Each row below holds a small network's activations on one record, seen along a few directions.
After each row come some of the record's fields: FUB, RIPI, LAGIG, MUKE, GIMI, ZINI.
Not every record has every field; a missing one is written missing.
The largest differences between rows may come from other fields.
(in the rows, 500 means zero)
Random noise pushes rows far along 3 fixed directions. That doesn't count. These rows show it; they differ only by the noise:
[603 364 514 461 441 464 468 578 564 646 502 380 499 584 599 534 457 472
 594 385 422 343 455]
[681 635 436 682 283 550 347 649 393 660 406 362 397 462 687 133 457 792
 597 350 261 438 441]
[495 522 528 233 703 369 627 404 538 579 545 691 337 333 732 555 538 330
 549 584 366 489 371]
[610 361 468 319 646 435 536 443 579 522 517 425 457 402 690 596 537 431
 689 354 417 392 428]
[611 552 454 421 558 461 496 483 477 563 476 497 371 340 737 371 527 566
 633 415 319 466 405]

[394 536 581 399 531 410 576 514 434 448 564 702 548 492 384 477 469 312
 343 628 560 661 501] => {FUB: podan, RIPI: zome, LAGIG: tanev, MUKE: zega, GIMI: sipu, ZINI: sug}
[467 438 495 424 587 392 398 491 424 436 528 564 556 438 518 577 478 473
 542 520 499 493 414] => {FUB: dideg, RIPI: rop, LAGIG: tanev, MUKE: tabif, GIMI: missing, ZINI: dugom}
[354 428 588 379 534 434 623 470 561 541 577 605 486 647 313 694 533 262
 379 645 654 501 479] => {FUB: dideg, RIPI: zome, LAGIG: tanev, MUKE: tabif, GIMI: missing, ZINI: sug}
[656 303 471 511 565 513 500 459 589 454 498 250 482 517 536 628 573 555
 679 316 566 445 580] => {FUB: podan, RIPI: zome, LAGIG: tanev, MUKE: zega, GIMI: sipu, ZINI: zasa}
[266 311 642 277 572 368 600 509 576 553 661 683 604 633 413 844 465 129
 389 686 562 488 529] => {FUB: podan, RIPI: rop, LAGIG: tanev, MUKE: zega, GIMI: ramin, ZINI: zasa}
[490 419 478 363 734 485 593 285 513 221 545 492 498 284 481 588 622 510
 647 389 577 630 543] => {FUB: podan, RIPI: zome, LAGIG: tanev, MUKE: tabif, GIMI: missing, ZINI: zasa}
[532 565 464 267 801 404 556 277 499 421 522 607 319 210 777 520 625 500
 509 520 445 563 395] => {FUB: meli, RIPI: disu, LAGIG: tafuv, MUKE: tabif, GIMI: missing, ZINI: sug}
[513 434 432 709 229 702 599 527 809 570 433 337 391 827 214 659 527 487
 389 515 709 366 629] => {FUB: dideg, RIPI: zome, LAGIG: tanev, MUKE: rebok, GIMI: missing, ZINI: sug}
[479 141 620 283 667 395 505 492 647 592 618 490 601 648 571 849 490 283
 524 515 523 288 460] => {FUB: meli, RIPI: rop, LAGIG: tafuv, MUKE: tabif, GIMI: missing, ZINI: sug}
[468 632 455 487 612 540 588 378 458 339 438 544 416 276 528 404 548 541
 529 509 525 717 556] => {FUB: podan, RIPI: zome, LAGIG: tanev, MUKE: pef, GIMI: missing, ZINI: dugom}
[388 762 615 473 393 459 597 600 392 695 493 772 309 491 516 310 475 470
 313 803 389 560 441] => {FUB: dideg, RIPI: kora, LAGIG: tafuv, MUKE: zega, GIMI: sipu, ZINI: sug}
[465 769 526 529 514 526 567 468 437 540 464 737 410 466 601 240 450 597
 442 692 441 638 440] => {FUB: meli, RIPI: disu, LAGIG: tafuv, MUKE: rebok, GIMI: missing, ZINI: dugom}
[458 342 622 463 387 420 435 634 542 805 560 444 526 793 529 635 368 372
 390 641 512 397 523] => {FUB: meli, RIPI: disu, LAGIG: tafuv, MUKE: zega, GIMI: sipu, ZINI: dugom}
[458 232 568 350 470 367 550 639 596 715 603 501 606 819 486 843 393 204
 395 564 551 281 527] => {FUB: meli, RIPI: rop, LAGIG: tanev, MUKE: zega, GIMI: sipu, ZINI: sug}
[563 520 474 529 446 440 423 610 422 645 463 486 411 508 644 446 420 586
 506 543 382 444 469] => {FUB: dideg, RIPI: rop, LAGIG: tanev, MUKE: zega, GIMI: sipu, ZINI: dugom}
[450 520 543 657 339 555 578 547 629 588 475 441 431 710 350 564 462 416
 417 593 627 519 603] => {FUB: podan, RIPI: zome, LAGIG: tanev, MUKE: pef, GIMI: missing, ZINI: dugom}
[675 344 475 545 455 503 377 597 498 540 501 236 644 598 576 499 496 638
 618 301 493 415 492] => {FUB: meli, RIPI: disu, LAGIG: tafuv, MUKE: zega, GIMI: ramin, ZINI: sug}
[434 761 488 554 433 505 531 480 392 443 513 731 328 412 432 278 581 580
 388 697 503 652 466] => {FUB: dideg, RIPI: zome, LAGIG: tanev, MUKE: tabif, GIMI: missing, ZINI: sug}
[412 638 579 419 548 422 619 450 481 686 505 770 334 425 595 396 521 441
 348 711 368 508 376] => {FUB: dideg, RIPI: rop, LAGIG: tafuv, MUKE: tabif, GIMI: missing, ZINI: sug}
[695 392 393 557 543 631 474 476 615 358 457 288 469 438 490 532 601 594
 733 312 497 496 577] => {FUB: podan, RIPI: zome, LAGIG: tafuv, MUKE: zega, GIMI: sipu, ZINI: sug}
[531 316 566 428 533 501 510 506 540 469 537 371 677 639 534 643 435 397
 511 483 583 431 530] => {FUB: meli, RIPI: disu, LAGIG: tafuv, MUKE: pef, GIMI: missing, ZINI: zasa}
[572 444 472 224 740 395 504 405 444 433 554 561 560 294 774 543 541 435
 634 485 381 491 420] => {FUB: meli, RIPI: rop, LAGIG: tafuv, MUKE: zega, GIMI: sipu, ZINI: sug}
[549 356 404 613 481 582 517 420 580 399 385 283 556 527 401 622 526 635
 603 257 589 403 573] => {FUB: dideg, RIPI: rop, LAGIG: tanev, MUKE: rebok, GIMI: missing, ZINI: dugom}
[371 462 623 535 266 433 526 652 524 733 561 654 477 766 358 558 399 373
 239 688 568 386 514] => {FUB: dideg, RIPI: rop, LAGIG: tanev, MUKE: tabif, GIMI: missing, ZINI: sug}
[448 419 508 605 265 503 412 666 459 494 534 403 732 749 245 531 411 484
 428 412 586 396 546] => {FUB: dideg, RIPI: rop, LAGIG: tanev, MUKE: rebok, GIMI: missing, ZINI: sug}
[654 341 509 572 481 545 477 538 667 515 478 220 436 623 481 604 548 538
 684 257 524 365 590] => {FUB: podan, RIPI: kora, LAGIG: tanev, MUKE: zega, GIMI: sipu, ZINI: sug}
[403 416 614 453 427 440 583 501 719 776 562 565 340 752 444 704 486 306
 275 683 624 386 508] => {FUB: meli, RIPI: disu, LAGIG: tafuv, MUKE: tabif, GIMI: missing, ZINI: sug}
[493 350 616 432 501 473 552 561 602 660 560 514 458 615 457 700 467 286
 414 608 535 472 516] => {FUB: podan, RIPI: zome, LAGIG: tafuv, MUKE: zega, GIMI: ramin, ZINI: sug}
[436 535 466 556 644 563 625 310 598 228 457 550 475 332 371 544 634 508
 526 466 578 591 563] => {FUB: podan, RIPI: kora, LAGIG: tanev, MUKE: rebok, GIMI: missing, ZINI: zasa}
[398 625 523 405 541 392 456 508 359 512 531 718 544 437 474 475 407 445
 437 588 445 576 385] => {FUB: dideg, RIPI: rop, LAGIG: tanev, MUKE: rebok, GIMI: missing, ZINI: dugom}
[597 175 452 439 484 519 423 567 599 501 555 242 674 720 485 711 466 409
 622 290 619 360 563] => {FUB: meli, RIPI: disu, LAGIG: tafuv, MUKE: zega, GIMI: sipu, ZINI: sug}
[428 361 593 350 512 412 566 577 620 718 586 600 500 705 503 780 435 225
 369 682 584 444 480] => {FUB: meli, RIPI: disu, LAGIG: tafuv, MUKE: zega, GIMI: ramin, ZINI: zasa}
[482 564 514 499 564 489 532 459 408 283 495 607 627 404 445 401 509 478
 521 419 557 668 501] => {FUB: podan, RIPI: pimub, LAGIG: tanev, MUKE: rebok, GIMI: missing, ZINI: zasa}
[434 197 553 449 447 445 541 561 679 565 547 426 592 774 338 840 488 306
 410 507 649 293 529] => {FUB: dideg, RIPI: rop, LAGIG: tanev, MUKE: tabif, GIMI: missing, ZINI: sug}
[366 631 523 614 440 582 643 368 578 386 436 728 395 499 302 498 563 483
 369 655 676 649 573] => {FUB: podan, RIPI: zome, LAGIG: tanev, MUKE: rebok, GIMI: missing, ZINI: dugom}
[390 712 570 386 613 453 575 455 345 347 561 808 507 248 551 283 545 482
 424 592 475 775 418] => {FUB: podan, RIPI: pimub, LAGIG: tanev, MUKE: zega, GIMI: ramin, ZINI: sug}
[626 384 453 584 446 634 540 488 634 408 418 396 552 557 346 613 546 489
 560 397 597 486 602] => {FUB: podan, RIPI: zome, LAGIG: tafuv, MUKE: rebok, GIMI: missing, ZINI: sug}
[450 288 605 262 692 390 573 458 495 451 568 591 670 457 531 693 492 279
 555 515 535 493 393] => {FUB: dideg, RIPI: rop, LAGIG: tafuv, MUKE: zega, GIMI: ramin, ZINI: zasa}
[453 427 599 609 287 522 433 638 449 515 535 511 744 796 260 517 395 406
 344 498 612 544 576] => {FUB: podan, RIPI: disu, LAGIG: tanev, MUKE: rebok, GIMI: missing, ZINI: sug}
[383 761 497 504 578 467 599 454 501 541 477 728 354 318 648 300 493 506
 411 716 413 620 448] => {FUB: meli, RIPI: rop, LAGIG: tafuv, MUKE: pef, GIMI: missing, ZINI: dugom}
[341 706 583 547 399 478 600 593 408 625 532 746 377 529 429 314 494 453
 267 734 458 701 478] => {FUB: podan, RIPI: zome, LAGIG: tanev, MUKE: zega, GIMI: ramin, ZINI: sug}
[541 746 481 640 385 535 476 562 415 652 432 486 284 453 721 212 497 682
 403 587 323 464 491] => {FUB: meli, RIPI: rop, LAGIG: tafuv, MUKE: pef, GIMI: missing, ZINI: sug}
[598 389 404 434 568 544 489 445 577 501 514 289 509 542 589 599 518 497
 600 390 485 443 532] => {FUB: meli, RIPI: disu, LAGIG: tafuv, MUKE: pef, GIMI: missing, ZINI: sug}
[545 584 514 682 404 561 369 512 406 510 496 439 518 407 521 283 509 667
 475 396 406 504 470] => {FUB: podan, RIPI: rop, LAGIG: tafuv, MUKE: tabif, GIMI: missing, ZINI: sug}
[467 499 438 446 534 437 525 428 527 513 512 493 509 516 553 571 494 432
 526 584 504 546 484] => {FUB: meli, RIPI: disu, LAGIG: tafuv, MUKE: pef, GIMI: missing, ZINI: dugom}

Here are new rows. What are their fields?
[488 476 524 522 511 492 550 558 526 558 483 557 454 568 423 572 490 486
 482 604 556 510 520] => {FUB: dideg, RIPI: zome, LAGIG: tanev, MUKE: zega, GIMI: sipu, ZINI: dugom}
[507 493 427 432 748 514 521 268 482 255 445 502 541 232 650 514 583 545
 657 356 477 528 445] => {FUB: meli, RIPI: rop, LAGIG: tafuv, MUKE: rebok, GIMI: missing, ZINI: dugom}
[544 810 480 663 304 527 447 580 385 497 429 630 399 465 407 211 475 702
 380 581 436 660 466] => {FUB: dideg, RIPI: zome, LAGIG: tanev, MUKE: rebok, GIMI: missing, ZINI: sug}
[449 366 624 308 673 367 487 517 507 582 528 629 584 495 667 675 440 338
 532 534 465 462 411] => {FUB: meli, RIPI: rop, LAGIG: tafuv, MUKE: zega, GIMI: ramin, ZINI: dugom}
[491 204 492 391 615 478 448 462 598 420 567 403 625 477 447 813 521 409
 632 365 658 390 524] => {FUB: dideg, RIPI: rop, LAGIG: tanev, MUKE: tabif, GIMI: missing, ZINI: dugom}
[573 547 490 447 450 383 465 556 474 691 491 510 303 498 720 462 490 532
 458 619 319 406 449] => {FUB: dideg, RIPI: rop, LAGIG: tanev, MUKE: zega, GIMI: sipu, ZINI: sug}
[486 655 508 683 276 495 358 640 282 597 464 512 593 572 454 289 368 611
 431 482 373 533 557] => {FUB: podan, RIPI: rop, LAGIG: tanev, MUKE: rebok, GIMI: missing, ZINI: dugom}
[583 259 369 489 588 629 408 411 570 336 481 243 744 524 391 585 519 611
 743 159 687 457 564] => {FUB: meli, RIPI: disu, LAGIG: tafuv, MUKE: rebok, GIMI: missing, ZINI: dugom}
[315 376 663 389 534 399 577 483 637 670 605 698 531 651 487 714 417 234
 339 735 587 392 453] => {FUB: meli, RIPI: rop, LAGIG: tafuv, MUKE: tabif, GIMI: missing, ZINI: dugom}
[330 679 562 568 369 444 562 560 492 655 499 702 423 486 487 364 411 415
 319 775 434 537 473] => {FUB: dideg, RIPI: rop, LAGIG: tafuv, MUKE: pef, GIMI: missing, ZINI: dugom}
[467 609 570 607 398 539 463 470 492 625 526 583 442 535 477 393 509 546
 335 657 440 540 482] => {FUB: podan, RIPI: disu, LAGIG: tafuv, MUKE: tabif, GIMI: missing, ZINI: sug}
[511 483 489 313 685 439 597 419 518 553 552 598 481 480 590 643 460 332
 415 559 469 540 461] => {FUB: meli, RIPI: disu, LAGIG: tafuv, MUKE: rebok, GIMI: missing, ZINI: sug}
[426 605 528 486 551 424 556 519 493 553 530 662 365 447 491 475 480 469
 433 658 490 614 446] => {FUB: dideg, RIPI: zome, LAGIG: tanev, MUKE: zega, GIMI: ramin, ZINI: dugom}
[381 549 564 613 391 564 588 458 594 521 449 565 373 588 333 489 528 494
 405 612 636 583 589] => {FUB: podan, RIPI: zome, LAGIG: tanev, MUKE: tabif, GIMI: missing, ZINI: dugom}
[540 508 596 473 415 399 449 578 438 720 491 514 394 496 720 440 486 529
 473 557 290 428 407] => {FUB: dideg, RIPI: rop, LAGIG: tafuv, MUKE: zega, GIMI: ramin, ZINI: sug}
[418 541 558 405 537 368 469 564 342 619 511 710 561 430 683 378 422 427
 425 639 379 578 379] => {FUB: meli, RIPI: rop, LAGIG: tafuv, MUKE: zega, GIMI: ramin, ZINI: dugom}
[459 544 499 435 441 413 557 571 466 658 530 536 381 556 589 484 489 419
 442 633 412 432 470] => {FUB: dideg, RIPI: rop, LAGIG: tanev, MUKE: zega, GIMI: sipu, ZINI: sug}
[475 623 431 477 652 499 530 365 391 316 479 551 375 262 521 377 603 602
 612 453 510 643 479] => {FUB: dideg, RIPI: zome, LAGIG: tanev, MUKE: tabif, GIMI: missing, ZINI: dugom}
[455 318 541 465 488 395 475 520 593 578 548 474 527 661 432 733 457 388
 466 569 597 345 482] => {FUB: dideg, RIPI: rop, LAGIG: tanev, MUKE: tabif, GIMI: missing, ZINI: dugom}
[581 672 408 433 617 480 492 454 342 437 462 526 341 175 763 260 570 621
 644 414 290 554 449] => {FUB: dideg, RIPI: rop, LAGIG: tafuv, MUKE: zega, GIMI: sipu, ZINI: sug}
[505 211 633 536 272 440 413 748 504 687 548 386 729 840 428 689 358 318
 428 473 525 284 490] => {FUB: dideg, RIPI: rop, LAGIG: tafuv, MUKE: zega, GIMI: ramin, ZINI: sug}
[561 319 398 349 778 421 488 331 565 487 530 344 407 357 706 675 578 540
 729 307 436 388 486] => {FUB: meli, RIPI: rop, LAGIG: tanev, MUKE: tabif, GIMI: missing, ZINI: dugom}
